These are the activations of a small neural network, seen along a few directions. Each row is one input.
Each table varies a few parts of the input and shows all the possible inputs, shuffled.
A made-up example of a description, with smaller parts first: ring(8) and (point or ring(9) or (values(3) and line(4))).
Shared parts are said once, and a part with two or three values counts as separate values.

Other details of the inputs vary at random and push rows far along two fixed directions, the same in every table; ignore that.

Rows:
x1: [ 30  95 -19  54 -53  -5  -4 -67  78  63  39]
x2: [ 24   0 -11   2  12  39  27  -8   4 -14  18]
x3: [-27 -14  -1  -5  -1   5 -11  31 -20 -10 -23]
x4: [-29 -11  15 -31 -66 -59 -33  32  -7  13  -4]
x5: [ -47    0    4  -29  -18 -109  -51  -57   25   75   12]
x6: [ 62  -9  -2  25  73 102  35  -6   3 -64  12]
x7: [ 21  25   3   0 -13  14 -18   0  11  -6  -1]
x8: [ 53  78 -19  40 -83 -51   8 -74  83  95  58]
x9: [ 32  -5 -15  26  33  21  38 -11   8   1  -3]
x10: [ 49  16  -4  20  74 110  19  -4   3 -73   3]
x11: [ 58  65 -36  22 -82  -6   0 -63  82  52  61]
x12: [ 34  21  13  22  36  30   8  -6   0 -10  -7]
x13: [ -78  -68   10  -54  -47 -100  -18   75  -60   20  -49]
x14: [-31  16  -3 -18 -90 -92 -16   3  16  60  19]
x15: [-34  -5  15   5  16   3   2  22 -28   3 -25]
x16: [ 20   2 -23  14  17  29  28  -8  12 -15   4]
x17: [-37 -63  31 -37  37  19   3  65 -69 -58 -33]
x18: [-82 -30  52 -46 -25 -91 -35  71 -72  20 -54]
x19: [ 28 -39 -32  -2 101  99 -16 -77  14 -86  31]
x20: [-41 -69   9 -25  50   6  26  59 -67 -40 -46]
x21: [ 22   8   0   3   3  42   5  -2   9 -34  17]
x22: [-24 -12  13  14  25  -9   5  25 -25   9 -28]
Each input here is: values(2) or (line(4) and ring(5)).
Start at x22 and move only the line(4) part, one step at a time. The first step leads to x15. Which rows follow, in order? -> x1, x3

Rows:
x23: [  8  -1 -19  -2   5  53  -9 -25  21 -34  25]
x24: [-10  32  21 -13 -60 -18  21  66 -11  17  -1]
x25: [ 69  62  -4  40 -84  15  50 -10  37  34  32]
x26: [-30 -50  22 -21  29 -37   5  31 -43   3 -20]
x27: [  4  18   0  -1 -96 -57 -12  68   3  32 -27]
x28: [-25  -6   0 -27 -45 -89 -27 -16   8  50   0]
x29: [ 53  82   4  52  -6  20   1 -63  54  39  19]
x30: [-13 -18   2  14  79  81  17  36 -40 -60 -40]
x31: [-24 -14  13 -31 -33 -42 -36  -6  -7   7  13]
x32: [-46 -13  12  -5 -33 -81  -4  12 -12  46  -8]
x33: [-21 -50 -13   2  65  54  32  30 -35 -46 -20]
x34: [ 62  80  12  50  -1  19  -1 -63  54  41  21]
x35: [-11 -54 -25 -20  62  56  13  16 -21 -59 -17]
x36: [-50 -48   6 -43  -5 -17 -31  30 -35 -32 -10]
x37: [-16  -6   6 -28 -39 -91 -30 -16   5  51   3]
x38: [ 49  51 -14  42 -12   3  19 -69  59  45  39]
x39: [-28 -49  24 -47   9 -21 -33  23 -39 -28  -4]
x40: [ 87  41 -56  41  45 104  27 -85  71 -25  48]
x41: [  2 -52 -16 -20  70  46  13  13 -23 -63 -12]
x42: [-34  24  17   9 -19 -42 -20  13 -14  35 -26]
x43: [ 14   0 -19  23  31  34  25 -17  10  -5  10]
x44: [  0 -48  -3 -21  60  71  -2  13 -26 -87   3]
x45: [-39  20  28   4 -23 -61 -20  18 -16  38 -28]
Describe the family of inputs behind these rows. -> values(3) or (line(4) and line(5))
What sort of input is x24? -> values(3)
Start at x30 and move only the line(4) part, one step at a time. The first step leads to x33. Which rows follow, in order? -> x35, x23
